Each row below holds a small network's activations on one input, seen along a few directions.
Each table varies a few parts of the input and shows all the possible inputs, shuffled.
Descriptions start from the smaller parts, as in this example, which fits no table here: one of 3 separate values, together with either a single point or one of 11 places along a line or (one of 5 places around a ring, together with one of 6 places along a line).
Shared parts are said once, and a part with two or three values counts as separate values.

Other details of the inputs vary at random and push rows far along two fixed directions, the same in every table; ignore that.

Table:
r1: [ -5  -8  83  75  33   6   6 -60  38  33   8 -46   8]
r2: [ 27  52 -35 -18   0  45 -30  22 -17 -20  38  34 -49]
r3: [-45  -8 -32 -26   6 -27  13  53  46 -27 -59  55  31]
r4: [ 38  10  -3  -1 -35  50 -12  -8 -33  24  63 -41 -45]
r5: [ 17   2  63  15  31  14   2 -70  13  54  51 -43 -32]
r6: [-23  22 -44 -16 -23 -14  -5  37  21 -29 -32  54  -7]
r7: [ 24  15  53  43 -21  28  -1 -43  -6  20  61 -44 -32]
r8: [ 12   2  12   3 -33 -10   4 -11 -23  -3  14 -12   3]
r9: [-28 -52 -37 -37  26 -66  11  13 -14 -21 -70  14  54]
r10: [ 44  45 -27 -49 -50   7 -29 -39 -66 -10  39  -1 -89]
r11: [ 31 -13  39  12  -7  31  14 -16   4  52  53 -43 -12]
r12: [ 10   4  66  45   2  34   0 -45   9  36  59 -56  -9]
r13: [-16 -24 -38 -17  40 -40  10  63  23 -30 -59  67  63]
r14: [ -3 -31   3  51  59 -30  20  27  63  -5 -36  44  70]
r15: [ 25  52 -89 -42 -27  17 -30  53 -47 -59   3  59 -50]
r16: [-13  19 -46 -84 -41 -30 -17  26 -66 -44 -54  26  -8]
r17: [ 45 -16  46   9 -19  16  14 -18  10  47  49 -33 -14]
r18: [-39 -18  69  89  64  25  18 -20 117  40   7  -9  33]
r19: [ -9 -23  17  24  39  -1  -2 -43   5  18   7 -36   4]
r20: [ 13   8  69  16  -2  24  11 -39  10  42  56 -47  -8]
r21: [ 34  66  -6 -48 -65  15 -33 -30 -64 -18  21   1 -78]
r22: [-36 -22  32   4  35 -22  12 -12  13   9 -45 -16  51]
r23: [  2 -68 -15  28   2 -35  30  25  12   4 -39  -9  74]
r24: [  1 -10 -30  -3   4 -17  -8 -21 -27 -16 -10 -16 -16]
r25: [-30  29 -14 -24  -2  16   1  26  33  -4  -6  33 -17]
r26: [-29  32 -74 -24 -30   6 -15  50  -3 -51 -30  50 -30]
r27: [-29 -21 -47 -15  51 -24  11  65  17 -26 -55  57  65]
r28: [-41 -35  46  49  52 -12   8 -26  32  15 -40 -34  60]
r29: [-29 -38 -21 -33 -12 -48  17  36 -26 -27 -51  11  62]
r30: [ 53  29 -40 -25 -75  44 -19   6 -72  -9  57 -17 -81]
Description of these inputs: one of 5 places around a ring, together with either one of 2 separate values or one of 4 places along a line.
The inputs of r12 and r29 match in every part but the place on the ring of 5. If r28 is changed in the same way as r12 into r29, which row does it become? -> r16
Which other rows does r18 become when the place on the ring of 5 takes its other values? List them by row number. -> r3, r6, r25, r26
Which other rows agree with r25 in the place on the ring of 5? List them by row number. -> r5, r11, r20, r22, r27
Which other rows does r14 become when the choice among 2 separate values takes its other values? List them by row number. -> r6

Table:
r31: [ -24 -106   41   59   37  -35   50   10   30   31  -32  -52  119]
r32: [ 22 -19   6  37 -28  20  11  -5  -2  15  32 -30   4]
r33: [ 23  70 -50 -77 -70  12 -41  -7 -86 -46  17  20 -98]
r34: [-39 -48  40  47  80 -48  31  17  98  10 -59  41 101]
r35: [  0 -16 -60 -22 -22  -3  15  87   5 -26 -10  40  34]
r36: [ -56  -33 -101  -26   25  -31   -1   61  -17  -56  -81   36   56]
r37: [-19  30  34   9  -4   1  -7 -51  13   4  -2 -13 -33]
r38: [ 29  40  23  -9  -8  32  -4   1  32  28  56  20 -54]
r39: [ 32 -37  81  95  35  11  21 -54  56  58  38 -46  17]
r40: [ 32 -13  42  47  30  13  19  11  63  40  27  14  17]
r41: [ 12 102 -37 -92 -67  29 -41  11 -32 -28  18  58 -97]
r42: [-36   0 -36   1  37 -20  -7  18   1 -39 -45  30  26]
r43: [ 29  16  66  40  -2  30  -3 -62  23  44  67 -43 -56]
r44: [-46 -42 -57 -64   6 -75   7  31 -56 -49 -95  16  72]
r45: [ 47  60 -79 -47 -50  47 -44  24 -76 -35  41  20 -85]
r46: [ 61  -5  90  34   1  27   4 -65  -2  66  83 -67 -35]
r47: [ -27  -30 -102  -10  -10  -10    6   87  -36  -58  -49   27   50]
r48: [-23  47  24  13  15  27 -20 -34  19   0   7  -2 -44]
r49: [ 22   0  38 -17 -14   6   0 -46 -25  34  38 -44 -28]
r50: [-37 -17  40 -16  10 -34   3 -35  -5   7 -52 -26  35]
What is each input in this table made of? -> one of 4 places along a line, together with one of 5 places along a line
The inputs of r48 and r45 match in every part but the place on the line of 5. If r41 is changed in the same way as r48 into r45, which row does it become? -> r40
Which other rows does r43 become when the place on the line of 5 takes its other values? List them by row number. -> r32, r33, r37, r39
Start at r44 and move only the place on the line of 4, one step at a time. The first step leads to r33. Which rows follow, in order? -> r42, r34

Table:
r51: [  7  -2  36   6  37  18   1 -27  14  37  25 -11  -2]
r52: [  5  29   3 -17  14  23  -7 -22  -8  20  25 -11 -25]
r53: [ 24  14  21 -25  22  17 -11 -11 -11  20  30 -10 -30]
r54: [  3  27   0   6 -33  33 -11  -1  10   5  21  -5 -63]
r55: [  7 -24 -15  -7  -1 -21   9  52  -6 -15 -44  20  51]
r56: [ -8  28  58  25   4  17  -5 -18  16   9   2 -11  -8]
r57: [ -7  15  29  -7  -2  -4  -1 -26  20   1  29   0  -8]
r58: [  4   2   6  16 -16  20  -8  -9  34  16  15  -6 -23]
r59: [ -4  29  -1  15   6   8 -19 -20 -17 -23   7  -1 -37]
r60: [  3  28   0 -21 -21  14 -24 -24   7   5   8   4 -48]
r61: [ 45  19  -6 -20 -33  19 -12   3  -4  16  30   4 -64]
r62: [ -9 -12 -26 -48   0 -47  10  30 -17 -30 -28  32  22]
r63: [-38  -6 -39 -18 -20 -17  12  46  -8 -42 -20  21  16]
r64: [ 11  31  31   6  -3   8  -2 -20   5  17   3  -2  -2]
r65: [ 30  -1  33   5  -7   1  13  -2  18  20  50  -2 -15]
r66: [ 24  -9   5  11 -23   4  -6 -45 -51  -5  23 -49 -26]
r67: [ 42  -3   6  28  10   6  -5  -4  -2   3  30  -4 -19]
r68: [-29  -5 -10 -13   3 -22  -8  22  -1 -26 -55  19  51]
r69: [  1  10 -18 -36 -14 -14  -7  23 -31 -18 -38  31  18]
r70: [-25 -55 -27 -17 -20 -35  13   0 -23  -9 -60 -29  31]
r71: [-23 -18 -59 -19  14  -3  11  42 -11 -14 -30   9  39]
r72: [ 24  18 -25  22  -7  15  -5  -9 -12  -6  26   0 -24]
r73: [ 20   0  31  36  31   0  -4 -41  10  16  21  -1  -8]
r74: [ 38  19 -12 -33 -10  33 -13  17 -28  11  45  -5 -44]
r75: [-28   3 -31  -7 -21  -1   0  54 -18 -38 -46  17  27]
r76: [-51 -42  89  74  66 -28  41 -30  89  25 -11 -19  65]
r77: [ -7 -12 -54 -42 -28 -22  12  44 -25 -31 -11  37  17]
r78: [  7  18  13  -1 -27  16  -1  -8  14   2  52  -2 -21]
r79: [-21   5 -60 -42 -13 -25  -3  17 -13 -21 -56  29  -3]
r80: [ 20  21 -13   0 -28  22  -1  -8  12  18  19  -1 -45]
r81: [ -4 -19 -23 -29   8 -34   0  18   4  -7 -49  23   5]
r82: [-11  27  19   1  -9  16 -11 -23  15   8   2  -4 -53]
r83: [ 29  46  14  -6 -46  42 -23  -1 -13   3  41  -4 -37]
r84: [ 15  24   0  19  14   2  -8 -35  -6   1  15  -3 -22]
r85: [ 42  31  -6 -16  -3   1 -25 -17 -36 -12  26   8 -52]
r86: [-24 -23 -16 -27  10 -42  19  17   0 -18 -30  32  41]
r87: [-18 -43  52  68  42 -19  48 -15  78  35  10 -15  66]
r88: [-24 -43  47 106  61  -4  22 -16  65  12  -7 -23  49]
r89: [-13  -7 -53 -48 -13 -25  -6  22 -20 -19 -52  39  -4]
r90: [ 14  43  15 -23 -21   6   3 -31  -5   8  46   3 -42]
r91: [  2  32   8 -25   4  32 -26 -20 -10   9  35 -12 -35]
r92: [  4 -11  24  -7 -37 -14   9 -32 -30  17  35 -44 -12]
r93: [-12 -11 -29   2  -7 -13  13  41  -1 -15 -46  17  54]
r94: [ 21  -7  10  15 -10  16   5  -9  26  30  16   3 -24]
r95: [ 36  26   9  -7 -35  28  -7  10 -19  10  25  10 -21]
r96: [-13 -31  -9 -16 -31 -25   6  11 -51 -13 -48 -29  46]
r97: [-50  -5 -35 -28  25  -7  -4  30 -17 -30 -46   9  21]
r98: [-24 -35 -49 -44 -14 -16  -1  16 -66 -14 -32 -33  26]
r99: [-13   8  13  18  13  38  -2   7  10  10  26 -20 -15]
r100: [-36 -35 -35  -1  27  -3   3  39  12 -13 -30   3  58]
r101: [ -1 -67  54 107  74 -15  32 -23  73  36  -4 -14  74]
r102: [  7 -30  82  48  52 -22  19 -14  52  35 -21 -11  59]
r103: [  8  24  -6   5   2   6 -27 -27 -13 -18  15   2 -25]
r104: [ 13   7 -12  28  -3  16 -16  -8   0 -13  25  -3 -12]
r105: [-10 -28 -39 -17  17   3   7  39 -11  -4 -17  14  33]
What is each input in this table made of? -> one of 5 separate values, together with either a single point or (one of 2 separate values, together with one of 5 places along a line)
The inputs of r99 and r63 match in every part but the choice among 5 separate values. If r100 is changed in the same way as r99 into r63, which row does it become? -> r78
Which other rows does r51 become when the place on the line of 5 takes its other values? List them by row number. -> r52, r53, r91, r97
Which other rows agree with r80 in the choice among 5 separate values? List them by row number. -> r54, r58, r60, r61, r70, r79, r81, r82, r89, r94
